Each row has a name. After each piece below comes the name of the row it's from, unless a question asks for something else. Each question is about the rows just above it. Places in a row count from 1.

[ 10.4 -21.3 -34.7  17.9 -34.4  -0.7 -26.3   2.6  19.1  19.3  22.1] -> K_123
[ 48.2 -23.5 -49.4  61.9 -43.2  51.3  -9.8   5.2  18.8  29.6  16.0] -> K_890
[-26.9   9.7  24.5 -18.8  -4.7 -22.2 -13.9  62.2  47.5  39.8  30.8] -> K_992
[-28.2  42.3  85.7 -23.7  57.3 -30.1  18.2  74.2  47.0  26.2  32.4] -> K_869
[ 15.4 -46.2 -17.6   7.8  11.2  11.4 -46.2 -63.9 -50.6 -46.2 -31.5] -> K_730
[ 26.1 -36.3 -72.7  26.9  26.1  26.2 -24.5 -37.7  26.1  -1.0  -7.5] -> K_327
[  0.6  19.6  28.8 -10.3  48.0 -13.2  19.8 -72.8 -33.9 -36.3 -16.4] -> K_640
[-3.6 31.1 62.2  3.0 34.1 -8.0  9.3 85.4 59.9 53.4 43.0] -> K_566
which: [34.1 -8.0  9.3 85.4 59.9 53.4 43.0]
K_566
Repeated in K_327:
[26.1]
which: [ 3.0 34.1 -8.0  9.3 85.4]
K_566
What comes right after [-72.7] in the named rows?
[26.9]
The value that K_730 holds more than once:
[-46.2]
[-23.7  57.3 -30.1  18.2  74.2  47.0  26.2] begins in row and place
K_869, 4

[-24.2 -47.9   3.9 -19.5   3.8] = K_219
[ 25.7  78.9 -48.4 -54.7 -44.5] = K_884
[87.2 96.7 17.1 33.0 51.2] = K_254
[87.2 96.7 17.1 33.0 31.7] = K_779
[ 78.9 -48.4 -19.5 -93.1  46.7] = K_66
Which row holds [ 78.9 -48.4 -54.7 -44.5]?
K_884
which: [87.2 96.7 17.1 33.0 31.7]
K_779
The row with [  3.9 -19.5] is
K_219
The entry that follows [-24.2]:
[-47.9]

[ 88.6  32.6 -26.2  25.5 -25.4  -2.2] = K_52
[ 71.6  15.3  15.3  16.8 -49.9  33.4] = K_349
[-49.9  63.0  33.4 -49.9 -49.9 -49.9] = K_929
[ 77.9  32.6 -26.2  25.5 -25.4  -2.2] = K_37
which: [ 77.9  32.6 -26.2  25.5 -25.4  -2.2]
K_37
Which value appears more than once in K_349?
[15.3]
The value that K_929 holds more than once:
[-49.9]
[ 15.3  16.8 -49.9  33.4] begins in row and place
K_349, 3

